A small network was trained on made-up records. Each row is its average activation on records with the value named, seen along a few directions.
Related values have similar rows: they may be neighbours, one step apart, or belong to one group.
(in the rows, 500 means zero)
Random noise pushes rows far along 6 fixed directions. That doesn't count. These rows show it; they differ only by the noise:
[497 529 495 533 601 476 421 480 447 391 336 489 519 569 425 437 485 480
 515]
[388 429 694 459 677 506 564 659 483 351 482 577 459 492 584 433 613 520
 484]
[561 456 477 532 384 449 484 469 432 537 582 619 660 337 484 561 606 576
 543]
[484 376 587 507 620 487 568 592 532 324 587 450 450 520 610 402 458 623
 571]
[619 623 505 520 404 344 420 569 476 370 370 589 795 465 583 523 614 595
 517]
[407 561 450 523 475 562 590 636 551 595 899 615 495 482 783 558 447 559
 429]
[538 465 437 511 398 482 483 553 570 589 573 428 523 495 403 550 529 623
 580]
[514 442 562 538 607 457 478 455 384 319 426 589 575 441 530 421 524 508
 526]


Values of Gem:
f11: [541 573 408 561 440 495 495 393 466 456 560 576 591 472 653 507 375 461
 477]
f10: [479 417 434 523 596 546 501 370 428 543 546 450 399 494 392 473 438 430
 523]
f6: [543 472 613 448 413 496 611 530 512 538 600 572 544 365 654 537 570 539
 430]
f1: [517 571 363 507 445 514 513 519 583 554 645 452 479 583 614 521 351 500
 490]
f12: [447 545 512 448 554 592 489 485 570 629 392 414 286 622 335 513 444 360
 391]
f9: [477 503 529 449 599 503 559 577 562 443 558 435 434 578 604 451 462 495
 490]
f7: [423 395 667 447 609 498 538 565 491 408 400 479 468 480 428 455 649 530
 555]
f3: [463 614 347 544 430 614 509 467 516 634 737 574 425 536 653 516 323 425
 415]
f5: [472 603 427 519 436 556 539 412 468 600 659 598 494 489 702 558 376 374
 376]
f13: [515 471 517 504 678 469 516 448 493 351 464 394 430 589 547 414 413 485
 516]
f8: [523 380 458 539 412 575 530 299 438 618 585 493 386 403 428 529 396 430
 522]
f2: [548 834 205 596 320 505 357 447 521 683 575 485 668 617 541 607 386 482
 426]
f4: [438 513 642 456 509 476 550 551 448 404 449 677 540 408 702 488 567 427
 419]
Gem is arranged as a line.
- Going along Gem from f2 by way of its neighbour f7, in what order are f11, f1, f9, f4 met? => f9, f1, f11, f4
- Which values are neighbours of f12? Give them in the order they are listed. => f6
- Fewest steps between f8 and f13? => 6

Values of Nad:
v2: [519 509 536 501 357 524 523 497 487 530 518 528 536 430 550 529 483 513
 505]
v5: [600 441 504 465 326 470 480 520 558 580 376 445 479 438 344 552 542 546
 551]
v12: [407 587 562 497 474 480 542 616 434 488 653 783 678 396 793 546 634 521
 441]
v3: [646 407 373 584 510 442 493 259 428 392 548 437 570 478 528 457 324 521
 606]
v11: [340 469 526 516 677 603 449 412 354 491 375 596 392 488 375 430 544 336
 468]
v4: [442 706 474 524 454 469 462 620 457 580 642 680 701 473 659 605 632 483
 370]
v13: [540 557 626 423 605 461 413 485 410 412 119 529 557 517 296 492 669 352
 431]
v6: [355 575 516 463 545 623 596 553 570 668 648 532 310 540 601 561 469 373
 345]
v9: [355 729 546 477 504 498 433 643 442 561 398 702 635 506 541 544 681 424
 384]
v1: [610 511 404 526 363 465 510 397 507 523 605 518 536 445 589 506 378 526
 501]
v10: [495 496 429 453 394 481 449 601 656 697 367 301 442 602 174 590 607 536
 597]
v8: [504 634 460 439 403 553 495 563 667 742 466 416 408 589 338 627 565 455
 411]
v7: [369 430 482 445 535 566 430 621 599 756 446 323 326 626  98 591 637 516
 536]
Nad is arranged as a line.
- Which values are neighbours of v2? Give them in the order they are listed. => v5
- Which values are neighbours of v12? Give them in the order they are listed. => v11, v9
- Which values are neighbours of v3? Give them in the order they are listed. => v13, v10
- Which values are neighbours of v6? Give them in the order they are listed. => v1, v8
